[[17, 30, 7, 8, 18, 19, 0, 19, 38, -5, 14, 1, 16], [-4, 35, -1, -3, 21, 7, -1, 13, 17, 4, -3, 10, 9], [5, 40, 13, 6, 21, -28, 4, 13, 11, 1, 14, -13, 3], [5, 18, 19, 6, 10, 12, 0, 9, 4, -13, 13, -3, 22]]
What is the 1st entry in reading order? 17
What is the entry just left of the smallest entry? 21
What is the 3rd largest entry? 35
What is the entry just right of the smallest entry? 4

Questions about the matrix below.
1) Find the minimum.
2) Find the entry just right of 23.
((-10, 11, 17, 11, 4, -10, 21, 12, 11), (32, 4, 16, 2, 9, 17, -8, 23, 0), (-3, 17, 4, 8, 21, 12, -5, 10, 25), (32, -12, 16, 26, 34, -3, 5, 44, 1), (4, -5, -7, 12, 22, 24, 30, 20, -8), (7, 0, 35, 11, -10, -7, 33, 26, 2), (32, 25, 35, -20, -6, -1, -36, 30, 12), (11, 9, 2, 17, 30, 3, -14, 14, 17), (-17, 6, -9, 22, -11, 1, 47, -32, -6), (35, 8, 15, 13, 14, -4, -21, 10, 8), (5, -11, 31, 15, -17, -20, 43, 26, -16))
1) -36
2) 0

Read these off the row that follows.
1) Read off the entry just left of the largest entry.
2) Read off the entry just right of the centre entry.
3) Read off the entry at the centre.
 40.1    2.9    5.7    2.6  -63.0   17.0   41.6   34.1   47.9    4.4   21.6
1) 34.1
2) 41.6
3) 17.0

M = [[11.466, 63.606, 150.086, 136.101, 87.886, 87.504, 273.772, 49.668, 87.589, 155.627, 74.484, 105.421, -68.935, 102.859], [102.354, 111.351, 191.202, -109.874, 79.095, 91.776, 166.247, 98.106, 135.564, 44.236, 67.498, -26.633, 152.148, 78.977], [167.483, 89.872, 90.519, 46.956, -17.895, 106.010, 184.629, -31.575, 64.606, -24.829, 260.457, 92.766, 148.157, 245.631], [127.983, 120.706, 97.588, -74.039, 117.030, 42.631, 21.592, 181.120, 132.697, 154.896, 121.730, 167.801, 203.915, 66.155], [152.456, 77.755, 198.083, 92.488, 212.842, 91.905, 261.521, 224.978, 128.018, 45.017, 51.749, 135.952, 152.583, 60.293], [21.141, 50.887, 152.416, 68.679, 107.239, 92.478, 273.316, 110.552, 28.618, 66.572, 43.064, 41.864, -79.534, 136.095], [45.808, 67.686, -11.022, 91.998, 8.524, 72.894, -0.825, 75.558, -42.952, 123.936, 144.596, 211.154, -20.259, 105.501], [68.769, 121.718, 113.930, 73.710, 168.423, 107.410, 30.029, 168.582, 118.369, 76.879, -40.889, 16.707, 58.389, -7.581], [68.898, 102.671, 167.962, -156.464, 39.917, 56.969, 215.742, 111.008, 115.903, 163.737, 169.314, 187.631, 133.237, 9.404]]
Give the entry just left of 67.498.
A: 44.236
Give the entry just right of 181.120.
A: 132.697
Give the entry just left of 77.755.
A: 152.456
The entry just left of 273.772 -> 87.504
Give the entry just left of 261.521.
A: 91.905
The entry just left of the smallest entry is 167.962
The entry just left of 74.484 -> 155.627
Give the smallest entry.
A: -156.464
The entry just right of 163.737: 169.314
The entry just right of -20.259 -> 105.501

[ 22.3  68.8 -25.0 -63.4 -70.4 -17.2 -52.1 -33.7   6.5 -37.6]
Read off the entry just left of the smallest entry.
A: -63.4
The largest entry is 68.8
Read off the 1st entry.
A: 22.3
Read off the entry just left of -33.7.
A: -52.1
The 1st entry from the right is -37.6

Questions about the row below.
1) What is the first entry from the right?
2) What is the 2nd entry?
3) What is the entry just left of the centre entry?
4) What is the entry just right of the centre entry?
5) What is the 3rd entry from the right?
6) What is the second-last entry?
[ 44.7 -32.1  14.2 -39.3 -68.6  21.4  43.5  -2.7   0.2]
1) 0.2
2) -32.1
3) -39.3
4) 21.4
5) 43.5
6) -2.7

[[5 2 6 4 4 3 4 2]
 [2 4 4 6 5 6 4 6]
 [5 3 5 5 4 6 5 5]
 [7 6 6 6 6 3 5 5]
 [4 4 3 5 4 4 5 4]
 [6 3 6 5 5 3 4 3]
 [4 2 5 5 3 4 5 5]
 [4 3 4 7 5 6 5 5]
 [5 6 3 6 4 7 4 6]
 [4 4 4 4 5 6 5 3]
 [5 4 3 6 6 5 5 4]
 [5 4 5 4 5 6 5 5]
 [5 5 6 4 5 5 6 7]
 [4 5 5 5 6 6 5 4]
 [6 7 5 4 7 4 6 6]
 [4 4 3 5 6 4 5 4]]
The smallest entry in the last column?
A: 2
The entry in the bottom-left corner?
A: 4
The smallest entry in the first column?
A: 2
The entry in the bottom-right corner?
A: 4
The top-left entry?
A: 5
The fourth entry from the end, reading row by row is 6
The largest entry in the first row: 6
The largest entry in the last column?
A: 7
The 2nd-last entry, reading row by row?
A: 5
The 2nd entry on the main diagonal?
A: 4
The third entry on the diagonal from the top-right corner: 6
The third entry on the main diagonal -> 5
